Each row has a name. Each piece below is followed by the name of the row it came from, unless a question asks for something else. Each question is about the rows just above it. Places in a row count from 1.

[ 95  87  78  74  80 152  98 166 152 167  81 119 150 100  95 172 119 112
  97  99  98 160 163 147 102  91 124  97  93 147 149 115] = k780
[158 162 148 163 171 120 162  98  98 114 163 152 101 157 159 100 148 157
 149 151 143  98  99 140 171 143  91 171 165 154  95 140] = k644
[ 92 103 104  73  83 153 103 166 159 183  80 149 168  81  87 167 154 127
  99 142  96 161 175 158  93  94 105  94  98 153 162 103] = k585
[144 146 152 108 107 167 157 165 169 161 119 150 136  94 147 161 178 155
 147 154 109 160 160 170  98 165 120 114 104 126 116 108] = k698
[ 92 103 104  73  98 153 124 166 159 183  80 149 168  81  87 167 154 128
  99  97  96 161 175 158  93  94 105  94  98  87 162 148] = k824
[122 138 132 160 159 115 134 110 101 108 161 100 139 153 136 110 106 124
 140 136 177 109 115 113 172 115 171 156 158  97 141 168] = k940
[160 149 139 157 141 111 155  94 103  85 158 114 108 169 136  88 114 123
 153 137 167  92  79  98 133 135 155 149 132 108 100 135] = k747
key -> tag
[178] -> k502
[154] -> k639
[119] -> k791
[155] -> k828
[153] -> k797
[177] -> k109
[80] -> k907
[81] -> k687
The tag of k824, keyed by place 17:	k639
Row and place of [106] in the named rows:	k940, 17
[ 92 103 104  73  98 153 124 166 159 183  80 149 168  81  87 167 154 128
  99  97  96 161 175 158  93  94 105  94  98  87 162 148] is in which row?	k824
Where do [160 149 139 157 141 111 155  94 103  85 158 114 108 169 136  88 114 123
 153 137 167  92  79  98 133 135 155 149 132 108 100 135] appear?	k747

[118 108 109 131 127 122 166 113 145 129  82 125 143 132 162 107 127 110
 107 153 112 131 135 144 124 148]  k86
[114 109 110 132 126 124 165 113 144 126  81 121 147 131 167 108 130 109
 109 152 116 135 138 139 120 147]  k325
[166 106 127 107 131  80 108 175 109 125 119 124 117 122 100 126 143 109
 159 122 102 117 157 138 138 115]  k354
[119 110 106 131 131 123 166 115 144 127  86 122 142 131 164 107 130 107
 109 151 112 137 138 142 123 148]  k21
[163 104 129 103 138  79 181 178 111 123 116 127 118 126 100 125 142 113
 157 119 102 115 157 142 134 112]  k160
[163 107 148 111 127  85 186 159 111 119 111 131 118 134 104 127 133  99
 165 125 101 128 134 147 131 124]  k564
[116 109 107 131 129 124 164 114 146 127  82 119 145 130 163 110 126 110
 106 153 113 135 138 141 120 148]  k557
[128 108 113 145 127 136 153 101 150 105  84 129 133 120 152 106 136 107
 116 151 109 140 133 133 136 153]  k737
[179 127 126 112 114  68 178 155 121 131 120 125 133 132 102 136 145  95
 152 129 101 115 159 151 145 125]  k850
[166 103 129 109 133  76 178 174 111 125 115 125 115 123 102 129 142 113
 160 122 103 120 156 137 135 112]  k212
[129 111 112 147 129 134 157 104 144 104  85 128 133 121 148 103 135 112
 113 154 114 141 137 135 135 153]  k320
key -> tag
[117] -> k316
[145] -> k596
[100] -> k822
[109] -> k711
The tag of k354, keyed by place 9:	k711
find: [166 103 129 109 133  76 178 174 111 125 115 125 115 123 102 129 142 113
 160 122 103 120 156 137 135 112]	k212
The row with [166 106 127 107 131  80 108 175 109 125 119 124 117 122 100 126 143 109
 159 122 102 117 157 138 138 115] is	k354
[146] is at row and place	k557, 9

[130  99 144 132 139 157 107 127 135 131 102 152 136 102 112 129 132 125
 127 121 112] -> k269
[101  72 150 138 110  83 110 160 117  99 143 123 125  95 153 103 139 120
 100 159  96] -> k530
[ 88  97 175 150 125  89 118 136 132 105 163 131 114  63 113 109 155  98
 108 161  91] -> k239
[129 152 124 110 104  86 131 120 115 134 152 126 119 154 124 138 123 133
 127 145 168] -> k567
[148 129 137 105 117 113 114 120 127 152 124 154 128 131  93 147 121 123
 115 150 152] -> k809
[147 113 143 113 129 135 107 122 132 148 111 159 132 115  92 143 125 121
 118 141 134] -> k157
[149 121 141 107 122 123 110 122 131 151 118 158 131 121  91 145 122 121
 116 146 144] -> k81
[119 153 123 118 106  86 135 120 112 124 157 115 116 155 139 130 125 137
 131 135 165] -> k153
[101  81 134 131 105  93 115 155 113  94 134 128 123 118 160 110 127 132
  85 158  93] -> k979
[101  72 150 138 110  83 110 160 117  99 143 123 108  67 126 120 150  96
 100 160  88] -> k950
[ 94 120 130 154 132 138 129 128 120  99 134 111 124 120 163 110 140 141
 144 102 120] -> k192
[150 126 138 105 119 117 112 121 129 151 121 157 130 127  91 145 120 122
 117 148 148] -> k334
key -> tag
[145] -> k140
[131] -> k827
[146] -> k122
[117] -> k881
[116] -> k386
[100] -> k859
Look up the entry of k334 at place 19 in the table:	k881
[150 126 138 105 119 117 112 121 129 151 121 157 130 127  91 145 120 122
 117 148 148] is in which row?	k334
[148 129 137 105 117 113 114 120 127 152 124 154 128 131  93 147 121 123
 115 150 152] is in which row?	k809
find: [119 153 123 118 106  86 135 120 112 124 157 115 116 155 139 130 125 137
 131 135 165]	k153
find: [130  99 144 132 139 157 107 127 135 131 102 152 136 102 112 129 132 125
 127 121 112]	k269

[105 132 135  71]  k719
[105 132 135 139]  k778
[113 151 129 113]  k292
[137 126 132 134]  k701
key -> tag
[135] -> k516
[113] -> k57
[71] -> k64
[139] -> k988
The tag of k778, keyed by place 4:	k988
[137] is at row and place	k701, 1

[117 163 150 102 148 188 167 149 165 108 161 112 133 157 103 157 134 110
 129 126 110 119 116 133 131 112 108 149 131 122 137 149 146 106 116 150
 128 120 164 133 128 155 140 137 150 162 139 134  99 125 134 115  98 126
 101 123 137]  k114
[115 118 130 122 137 173 177 146 172 151 170 120 173 149 102 176 142 111
 135 119 103 154 139 146 135 120 103 127 148 142 169  97 126 103  97 141
 136 129 145 144 147 148 119 121 135 144 139 162 119 126 160  90 134 144
 124 127 126]  k606
[100 157 139 120 143 186 178 163 177 134 156 112 146 162  99 159 138 106
 130 119 108 142 119 142 130 116 110 127 141 126 165 117 135 115 130 150
 152 130 161 141 151 152 128 127 149 159 132 145 121 124 145 103 126 132
 120 112 128]  k665
[125  67 117 106 165 142 107 141 114 123 167  85 142 130 165 137 120 107
  97 105 106 183 149 127 128 155 114 125 121  99 115  96 139 159 135 172
 158 118 160 118 122 183  69 119 142 131 109 133 115 131 146 103 125 104
 118 106 147]  k171
[178] is at row and place	k665, 7
find: [100 157 139 120 143 186 178 163 177 134 156 112 146 162  99 159 138 106
 130 119 108 142 119 142 130 116 110 127 141 126 165 117 135 115 130 150
 152 130 161 141 151 152 128 127 149 159 132 145 121 124 145 103 126 132
 120 112 128]	k665
tags:
[142] -> k890
[111] -> k442
[156] -> k258
[155] -> k643
[112] -> k734
[143] -> k219
[125] -> k102
Join k171 by its entry at place 26:	k643
[117 163 150 102 148 188 167 149 165 108 161 112 133 157 103 157 134 110
 129 126 110 119 116 133 131 112 108 149 131 122 137 149 146 106 116 150
 128 120 164 133 128 155 140 137 150 162 139 134  99 125 134 115  98 126
 101 123 137] is in which row?	k114
Where in the named rows is [158]?	k171, 37

[114 126  70 148 113 111 112 110 114 118 146 120 156 137 139 134 151 130
 154 162 124 162  92  97 142 122 126 174 160 119] -> k867
[132 137 144 109 140 130 118 111  93 133 123  99 112 116 107 117 100 128
 138 108 153 115 116 108 128 118 121 142 140 137] -> k575
[127 144 151 109 149 130 118 114  78 127 150 108 113  93 108 123  91 115
 145 114 141 115 128 118 110 140 106 125 138 127] -> k646
[139 123  94 127 112 131 106 113 111 111 115 105 132 133 146 133 138 118
 133 158 127 116  84 125 144 103 136 163 143 135] -> k353
Row and place of [131] in the named rows:	k353, 6
tags:
[145] -> k141
[150] -> k928
[140] -> k553
[144] -> k303
[141] -> k846
[78] -> k669
[151] -> k285
The tag of k646, keyed by place 3:	k285
find: [114 126  70 148 113 111 112 110 114 118 146 120 156 137 139 134 151 130
 154 162 124 162  92  97 142 122 126 174 160 119]	k867
Where in the named rows is [156]?	k867, 13
Row and place of [149] in the named rows:	k646, 5

[147 110 114 130 190  97 128  99 170 147 126] -> k263
[143 123 123 165  63 116 174 132 156 136 150] -> k218
[109 123 169 175 157 185 132 186 130 142 142] -> k240
[174] is at row and place	k218, 7
key -> tag
[128] -> k546
[164] -> k165
[127] -> k59
[175] -> k133
[132] -> k11
[174] -> k291
[165] -> k372
The tag of k218, keyed by place 7:	k291

